A small network was shown many inputs. Here are its activations along a few directions, one row for each input.
Each table varies a few parts of the input and shows all the possible inputs, shuffled.
Descriptions start from the smaller parts, as in this example, which fits no table here: values(2) and (point or ring(11) or (line(6) and ring(8))).
Shared parts are said once, and a part with two or three values counts as separate values.
(in the rows, 128 means zero)

Other details of the inputs vary at random and push rows far along two fixed directions, the same in every table; ignore that.

Table:
x1: [116 106 132 148 107 148 150 129 152 129 143 143 119]
x2: [141 145 142 130 139 136 118 135 108 130 131 115 125]
x3: [150 145 149 127 128 126 125 128 124 121 136 112 114]
x4: [135 143 132 124 140 137 118 136 108 133 133 120 120]
x5: [ 82  78 179 201  74 248 205 154 186 100 169 199 118]
x6: [140 144 142 125 134 126 131 131 133 112 120 121 129]
x7: [119 106  60  93 139  66 106 112 145 160 104  98 152]
x8: [145 144 143 136 126 125 121 128 107 124 129 118 115]
x9: [119 107 133 144 119 152 148 138 156 125 148 136 131]
x10: [149 146 149 129 141 126 124 139 125 117 137 110 127]
x11: [138 172 179 116 136 133  95 116  67 116 136 117 135]
x12: [117 117  87 113 127  95 120 117 133 139  98 123 143]
x13: [143 145 140 130 131 126 122 127 109 131 130 123 112]
x14: [153 150 152 131 134 119 127 133 124 116 136 118 113]
x15: [116 119  87 107 132  98 122 117 133 145  99 128 139]
x16: [148 153 175 116 155 133  93 124  79 101 131 127 141]
x17: [ 82  70  39 117 117  89 147 114 168 167 121 165 130]
x18: [143 145 145 136 133 135 116 136 106 124 131 109 128]
x19: [ 94  81  71 117 114 107 149 119 181 143 113 146 146]
x20: [127 142 124 119 133 133 125 127 115 129 115 130 122]
Description of these inputs: values(2) or (values(3) and line(6)).

Table:
x21: [136 145 191 181 100 214 169 154 132 103 153 148  90]
x22: [ 93  80 112 138 115 134 152 128 170 127 144 161 151]
x23: [ 67  67  68 133 104 126 153 115 158 158 130 183 137]
x24: [158 178 218 177 107 217 152 152  99 100 153 129  79]
x25: [155 179 206 144 132 181 117 138  74 100 143 123 108]
x26: [145 138 128 139 128 132 135 139 130 137 139 115 102]
x27: [165 196 120  71 168  68  54 105  43 142  82  68 135]
x28: [128 142 130 122 133 119 114 121  95 138 133 132 120]
x29: [147 141 162 127 141 123 109 129 111 112 143 112 139]
x30: [ 94  84 105 147 115 132 147 128 143 141 152 173 128]
x31: [216 214 149  77 177  58  60 124  78 124 100  15 123]
x32: [136 140 134 118 138 117 118 125 116 123 126 125 129]
x33: [102  84  39 118 120  78 140 119 165 177 121 135 121]
x34: [131 140 140 115 139 131 113 125 116 115 110 119 148]
x35: [143 137 139 132 121 134 137 133 149 116 119 103 128]
x36: [143 142 201 177 102 212 171 155 151  90 150 138 103]
x37: [117 116 100 120 132  97 113 116 107 151 134 140 126]
x38: [ 92  88 107 137 112 143 153 126 160 130 130 167 138]
x39: [139 127 215 200  99 237 188 169 162  89 185 155  94]
x40: [ 77  64  77 128 110 121 155 119 184 139 124 169 155]
x41: [ 83  61  76 138 114 113 154 123 174 146 141 178 141]
x42: [122  96  23  89 139  36 121 113 172 173  97 103 135]
x43: [146 150 158 121 140 127 115 129 113 112 131 115 132]
x44: [ 96  82  31  75 138  39 107  97 163 159  89 118 176]
x45: [140 132 141 122 140 113 114 125 119 120 136 121 136]
x46: [138 150 161 119 140 142 108 129 107 106 117 110 150]
x47: [125 137 142 126 132 145 123 129 115 117 117 133 137]
x48: [ 73  65  69 135 110 117 155 121 165 154 137 182 139]
x49: [206 219 126  68 170  49  63 113  73 130  69  26 116]
x50: [125 147 173 147 124 182 130 138  97 111 136 146 123]
Q: What do these inputs look like to the network?
A: line(5) and (values(2) or line(4))
Q: Changing only the line(5) part turns x49 into x35. The same change can be made to x32. Which row results?
A: x22
Q: Which other rows does x41 become when the line(5) part takes its other values? List them by row number.
A: x29, x30, x37, x45
Q: Which other rows does x36 become when the values(2) part takes its other values? List them by row number.
A: x39

Table:
x51: [200 211 206 123 164 133  80 138  42 108 147  78  99]
x52: [135 145  87  82 149  71  80 104  91 148  83  92 146]
x53: [144 147  85  89 160  58  87 115  95 159 109  97 130]
x54: [214 219 206 123 146 146 107 142  92 100 121  50  92]
x55: [ 82  75  96 102 131 106 130 115 181 112 110 143 206]
x56: [ 71  71 122 172  98 191 182 145 165 134 168 204 123]
x57: [ 88  86  69 118 128 109 134 120 144 155 121 162 143]
x58: [159 191 245 168 118 216 137 148  75  84 163 138  90]
x59: [ 86  88  74 120 115 106 141 112 149 148 114 167 139]
x60: [147 155 104  96 147  65  95 109  96 147 107 102 122]
x61: [ 69  70 124 175  85 196 183 139 170 134 164 194 123]
x62: [152 149 105  97 146  60  92 109  96 143 116 101 122]
x63: [120  96  67 124 114  95 151 128 187 153 109 114 132]
x64: [ 86  87  74 119 116 108 138 112 146 143 107 169 143]
x65: [164 152 105 111 141  81 114 132 139 133 100  70 128]
x66: [117  87  60 121 123  87 150 130 196 144 112 119 135]
x67: [110 125 203 187  96 239 166 150 122 101 169 173 109]
x68: [134 117 184 181 100 214 189 161 184  95 167 151  94]
x69: [ 88  84  70 118 129 112 132 120 142 150 113 164 148]
x70: [117 123 200 193  96 226 170 152 128 109 180 167  98]
x71: [135 122 121  75 162  65  80 103 131 108  95  96 195]
x72: [201 215 209 123 152 133  77 131  43 109 141  63  99]
Q: What do these inputs look like to the network?
A: values(2) or ring(5) or (values(3) and line(5))
Q: A walk changes only the ring(5) part. It starts at x65 and steps to x63. List the rest of the walk in order.
A: x54, x68, x66

Table:
x73: [144 156 140 127 127 141 117 132 126 121 101  89 129]
x74: [ 88  50  28 122 112  66 150 115 221 160 118 136 152]
x75: [133 124 119  97 139  81 112 102 128 122 119 136 144]
x76: [111 102 102 160  99 146 167 135 162 148 141 144 104]
x77: [132 156  98  65 142  66  86  95  86 132  70 100 153]
x78: [ 93  97 116 137 101 142 155 121 133 140 136 185 108]
x79: [164 165  75  90 153  53 105 121 120 160  86  77 107]
x80: [155 139 191 143 140 158 119 141 109 100 171 133 129]
x81: [142 142 172 150 133 147 123 132 115  96 156 134 136]
x82: [120 125 166 135 123 178 136 141 120 122 137 134 138]
x83: [132 148 156 160 125 165 122 129  97 120 151 148 103]
x84: [129 143 155 148 120 176 157 152 151 108 105 121 116]
x85: [ 95  86  91 151 111 139 152 132 150 159 156 160 119]
x86: [119 128 167 127 129 169 134 139 100 115 134 140 142]
x87: [124 124  88 108 139  87 111 121  98 157 131 124 126]
x88: [101  75 111 142 120 129 149 134 175 134 163 152 147]
x89: [194 188 145 103 162  81  93 132 122 112 102  56 115]
x90: [130 156 183 140 130 179 120 129  92  99 126 135 136]
Q: Changing only one part turns x87 into x80. The same change can be made to x78. Which row results?
A: x75
Q: What do these inputs look like to the network?
A: values(3) and line(6)
Q: A walk changes only the line(6) part. It starts at x77 and steps to x90. List the rest of the walk in order.
A: x86, x82, x73, x84
Q: Which other rows does x85 become when the values(3) part takes its other values? List them by row number.
A: x82, x88
